A small network was shown many inputs. Here are its activations along a few directions, one row for each input.
Each table varies a few parts of the input and shows all the possible inputs, shuffled.
Descriptions start from the smaller parts, as in this example, which fits no table here: values(3) and (point or line(9) or (line(4) and ring(5))).
Shared parts are said once, and a part with two or three values counts as separate values.

Other details of the inputs vary at random and push rows far along two fixed directions, the same in every table; ignore that.

A family of inputs:
x1: [ 31 -20  -4  20   5 -10  15 -11  22 -18 -35 -31]
x2: [ 14   5 -23   0   3   6   7  -2   5  16 -31 -29]
x3: [  3   7  -5 -15   0  27  10  15   7  34 -26 -34]
x4: [-33  43   5 -26 -10  18 -18  21 -17  31  46  16]
x5: [-27  27   7 -14  -5  12 -14   7 -15  13  37  26]
x6: [-27  28   7 -15  -2   9 -13  11 -17  12  36  26]
x7: [-14  37 -11 -26  -6  26  -4  18  -9  38  11  -4]
x8: [ 26 -40 -12  10  15 -10  18  -9  11 -12 -34 -23]
x9: [ 30 -20 -19  19  10 -16  11 -15   7 -17 -40 -20]
x10: [-4  9 -6 -2  2  5  2 -1 -5  2 -4  5]
x11: [ 17 -15  -3  17  -1 -13   6 -18   2 -27  -9   5]
x12: [-11   1  -9 -28   5  18  -4  13  -2  25   9   1]
x13: [ 1  9 -7 -3  2  3 -1  1 -5  5  0  4]
x14: [ 10   2 -13   4  -2  17  15  13  18  15 -30 -28]
x15: [  2  13  -7 -22  -4  12   3  15  11  39 -36 -30]
x16: [ 12 -15  -3  20  -1 -15   2 -18   2 -27 -10   0]
x17: [  9  10  -3 -22  -2  17  12  15   8  40 -32 -25]
x18: [  3 -13  17   4  -5  -8   3  -5   7  -2 -11  -2]
x19: [ 17 -16  -3  18   4 -17   2 -16   0 -26  -7   8]
x20: [ -7  23 -10 -14   1  15  -2  10  -7  23   1  -1]
x21: [ 25 -11 -12  12   3   4  20   8  18  -2 -32 -21]
x22: [ -2 -24   1   2   7   1   5  -5   3  -6  -2  -3]
x23: [ -8 -13  29   5  -3  -4  -4   1  -6 -17  31  24]
x24: [ 22 -20  -3   7   5   0  14   1  10   3 -32 -32]
x25: [-24  14  10   0  -4   0 -15  -1 -12  -5  31  23]
x26: [  7  -3  -6   9   5 -10  -1  -6  -3 -10  -6   0]
x27: [ 23 -19 -17  21   8 -11  12 -18   8 -19 -44 -19]
x28: [ -6 -12  12  21   1 -25 -12 -15  -9 -34  27  26]
x29: [-17  -6  31   1 -10 -16 -14  -3   0 -16  20  27]
x30: [-13   2  10   8   2 -16 -11  -4 -12 -20  29  26]
x31: [-16  24  -9 -11  -1  16  -3   7  -6  20  -2  -4]
x32: [-4  9 -6 -2  2  5  1 -2 -5  3 -3  5]
x33: [-4 10 -7 -1  3 -2 -1  3 -6  3 -1  0]
x34: [-31  28   8 -12  -9  12 -17   6 -13  13  38  20]
x35: [  8  -4  -5   9   3 -11  -2  -7  -2 -11  -2   1]
x36: [-10 -10  33   2  -7 -13  -5  -3  -3 -12  25  29]
x37: [ 34 -20 -18  17   7 -12  14 -17   8 -17 -39 -17]
x38: [ 11  -3  -4   7  -1  -7   2  -8  -2 -13  -2   4]
x39: [ 13 -16  -2  19   4 -15   4 -18  -1 -27 -10   9]
x40: [  3 -26  -5  -5   7  -1   1  -7   4  -9  -1   6]
x41: [ -1  33 -26 -25  -1  34   5  14   0  49 -25 -26]
x42: [ 18 -28 -13  -1  12   6  19  -5  10   2 -33 -20]
x43: [-27  28   7 -14  -2   9 -12  12 -17  11  35  26]
x44: [ 10  -4  10   8   1  -6   4   0  11 -13   2  -6]
x45: [  8 -17 -23 -14   9   9   6   2   9  19 -27 -28]
x46: [  2  -3  -6  10   5 -10  -1  -7  -3 -10  -7  -2]
x47: [-22  14   9   0  -2  -5 -16   1 -13  -3  34  21]
x48: [  7  -8   3  12  -2   2  11   6  12 -11  -3   2]
x49: [ 12 -16  -3  22   3 -20  -2 -17   0 -26  -6   1]
x50: [  0 -25  30  16   1 -21  -5  -3  -4 -32  30  21]
x51: [-13  19  -1  -7  -6  18   1  25   7  24  11  -9]
x52: [-24  14  10   0  -4   0 -15  -1 -12  -4  32  23]
x53: [ -8   2  11   7  -5 -15 -11  -5 -10 -21  34  23]
x54: [ 28 -30   3  14   2 -19  14 -11  15  -7 -43 -25]
x55: [ 11 -15  -3  21   2 -14   0 -19   2 -26 -11   2]
x56: [-2 10 -7 -1 -4  0 -3 -1 -3  5  3 -6]
x57: [-14  25   6 -30  -3  32   0  29  -5  45  11 -10]
x58: [ 15   3 -14   2   1  11  16  17  16  16 -27 -28]
x59: [ -4 -11  13  19  -5 -25 -10 -15  -7 -36  30  23]
x60: [  4  20 -23 -13  -4  22   7   5   4  29 -28 -31]
x61: [-15  23  -9 -10   0  10  -5  10  -8  20   3  -5]
x62: [ -6 -33  11   5   6 -22 -11 -10  -3 -31  31  28]
x63: [-12   1  11  10  -6 -15 -13  -7 -10 -19  33  21]
x64: [-10 -10  32   3  -6 -20  -8   1  -4 -11  28  24]
x65: [-11 -34  13   7   4 -16 -11 -14  -1 -33  29  28]
x66: [-12  24   6 -14  -5  23  -1  13   9  22   7 -13]
x67: [ 11  -3  -4   6  -1  -7   3  -8  -2 -13  -1   3]
x68: [ 24  -8 -19   8   4   1  13 -12   7  -2 -37 -18]
x69: [  4 -25   1  -1  10  -2   7  -2   1  -7   1   3]
x70: [ 1  9  9 -4 -2 11  4  4 10  3  4 -3]
x71: [  0  34 -25 -26  -4  34   7  14   0  48 -24 -27]
x72: [-18   1  -2 -19   5  16  -1  14  -3  27  12  -9]
x73: [ 16 -16  -1  17  -2 -14   5 -18   2 -29  -7   6]
x74: [-20   7  28 -13 -11  -4 -13   6  -3   1  25  30]
x75: [  1  34 -27 -26  -3  28   5  18   0  49 -21 -33]
x76: [ 12 -15  -3  20  -2 -14   2 -19   3 -27  -9   0]
x77: [-37  35  23 -36 -13  13 -20  28  -9  37  36  19]
x78: [  8 -10  13  -3  -3 -12   0   0   7  -5 -14   5]
x79: [ -2 -11  12  18   0 -25 -10 -13  -8 -34  29  27]
x80: [ 4 10  7 -5  0 10  4  8  9  5  3 -6]
Description of these inputs: ring(5) and (values(2) or line(5) or line(9)).
Q: The inputs of x56 and x38 match in every part but the ring(5) part. If x61 is changed in the same way as x56 into x38, which row does it become?
A: x43
Q: The inputs of x52 and x9 match in every part but the ring(5) part. If x76 is changed in the same way as x52 into x9, which row does it become?
A: x75
Q: Change only the line(9) part in x5. List by row number the other rows that result.
A: x10, x11, x32, x39, x41, x68, x71, x73

A family of inputs:
x81: [ 42 -16 -30   0  12  13  28   3  15   6 -51 -33]
x82: [-25  10  -1 -22   2  19  -7  27  -2  35  26 -11]
x83: [ 11 -13   7  11   5 -15   2 -10  -8 -28  19  25]
x84: [-23  19  -8 -23   1  36   0  15  -4  26  16   7]
x85: [ -4 -15   2  12   6  -5  -1 -17  -6 -27  11  24]
x86: [ -5 -16   4  15   3 -26 -12 -10 -10 -21  16   5]
x87: [  8 -29  16   2   4 -13   3   0   1 -18  16  22]
x88: [-24  44 -23 -16  -4  23 -11   1 -17  24   7  12]
x89: [-14  20   3 -38  -1  13  -8  20  -9  41   8   5]
x90: [  2  10  -3  22  -8 -16 -10 -23  -6 -32  13  16]
x91: [-18  36  17 -20 -14  14  -6  22  -3  37   5  -4]
x92: [ -1 -12  35  10  -8 -25  -5  -1   7 -19   3  14]
x93: [-17  27  -1 -20  -7  35  -1  18   3  28  22  -8]
x94: [-22  21 -11 -15   3  25  -5  25  -4  27  29 -11]
x95: [ -2 -13  18  12  -7 -20 -10 -19  -4 -25  14  13]
x96: [-10 -26  15   2   3 -19  -9 -16  -4 -22   5  26]
x97: [ 38 -14 -25  -5   8  -3  18  -6   5  14 -61 -33]
x98: [ 30 -14 -36  14  15   1  18  -5  10   4 -47 -49]
x99: [ 12   4  -7  19   0 -25  -5 -18 -15 -35  12  31]
x100: [-27  22  -4 -28  -3  21 -10   6 -14  33   6   8]
x101: [-15  56  -1  -6 -15  14  -8  15  -6  25   7   3]
x102: [ -1 -26  22   8  -4 -10  -1  -7   9 -22  19  10]
x103: [ 24 -24 -26   3  13 -10  10  -3  13  12 -56 -49]
x104: [  2 -10  12  18  -2 -11  -3 -17   0 -31  21  13]
x105: [  5  -2  24  22  -5 -13   3  -3   5 -26  12  14]
x106: [ 30   5 -50  20  10  -6  10 -12   3   0 -54 -44]
x107: [ -6 -36  16   8   5 -10   0 -11   2 -27  13  26]
x108: [  5 -10  27  23  -5  -9   6   3  10 -32  17  16]
x109: [ 32 -18   0   5   1   6  27  10  29  13 -59 -42]
x110: [-24  23   8 -31  -9  17 -13  13  -1  38  10  -7]
Q: Describe the family of inputs behind these rows.
A: values(5) and (point or ring(5))
Q: The inputs of x98 and x83 match in every part but the values(5) part. If x86 is changed in the same way as x98 into x83, which row does it become?
A: x97
Q: Which other rows agree with x96 in the values(5) part? List them by row number.
A: x84, x85, x88, x100, x107
Q: A walk changes only the ring(5) part. It starts at x109 and steps to x92. List the rest of the walk in order.
A: x91, x105, x108
Q: Which other rows agree with x90 in the values(5) part? List them by row number.
A: x93, x95, x102, x104, x110

A family of inputs:
x111: [ 16 -49  13   4   7 -28   5 -11   6 -21 -19   7]
x112: [-23  22   0  -3   1  12 -14   7 -10   1  51  24]
x113: [ 14 -48  -6  15  13 -21   2 -21  -1 -30  -6  -4]
x114: [-25  11  13 -21  -8  -1 -20  -1 -16   3  33  35]
x115: [-27  36   7   0  -6  -6 -20  -2 -22  -3  32  30]
x116: [  6  13 -17 -11  -2  29  11  11   9  24 -26 -24]
x117: [-26  34  -5 -11  -8  -8 -24   0 -26   4  31  30]
x118: [  0   4 -14 -11  -1  24  11  16  13  32 -26 -38]
x119: [-32   9  27 -14  -5   0 -19   6  -7   9  32  19]
x120: [ 26 -34  40  25  -5 -27  14   2  23 -31 -11   1]
x121: [ 14 -17   4  27   3 -27   1 -28   1 -34 -16  12]
x122: [ 10 -12 -13 -19  13  26  15  24  16  29 -20 -31]
x123: [-32   4  17 -22  -7  -6 -20   5 -12  12  36  23]
x124: [ 16  37  -3   0 -12  16  10  12  13  30 -30 -30]
x125: [ 20 -11 -22  33  10 -18   4 -19   0 -42  -4   0]
x126: [ 18 -22  -4  36   1 -20   8 -19   6 -40  -9   6]
x127: [  3  -4   1 -26   6  18  12  16  11  40 -37 -26]
x128: [-21  21  45  -3 -20  -1 -13  17   2   6  43  13]
x129: [  4  33 -33   1  -1  20   5   9  -2  21 -26 -26]
x130: [ 18 -18 -25  26  12 -23  -1 -27 -15 -39  -6   6]
x131: [-15  49  23   9 -19  -4 -14   9 -10  -5  36  20]
x132: [ 16 -26  10  18   3 -21   3 -24   4 -35 -19  10]
x133: [ 16 -36 -10  13  10 -14   7 -25  -5 -33  -4   9]
x134: [  7  18 -29 -19   0  11   3  -1  -2  36 -37 -21]
x135: [ 18  26   5  -7 -13  18  14  14  17  24 -32 -29]
x136: [ 18 -57   1   8  17 -17  11 -11   2 -25  -9   2]
x137: [-28   3  10 -11   1  10  -8  13  -2   6  49  11]
x138: [  7   9 -38 -13   9  19   8  -2  -7  28 -22 -22]
x139: [-28  -5  29 -11  -3   9  -4  22   0   6  42  24]
x140: [ 11   9 -28 -15   7  31  13   9  11  25 -23 -30]
Q: Describe the family of inputs behind these rows.
A: line(5) and (point or ring(5))
Q: The inputs of x138 and x113 match in every part but the line(5) part. If x112 is changed in the same way as x138 into x113, which row does it become?
A: x137
Q: Change only the ring(5) part in x136. List by row number the other rows that result.
A: x111, x122, x127, x139
Q: Which other rows agree with x117 in the line(5) part? List them by row number.
A: x115, x125, x129, x130, x131
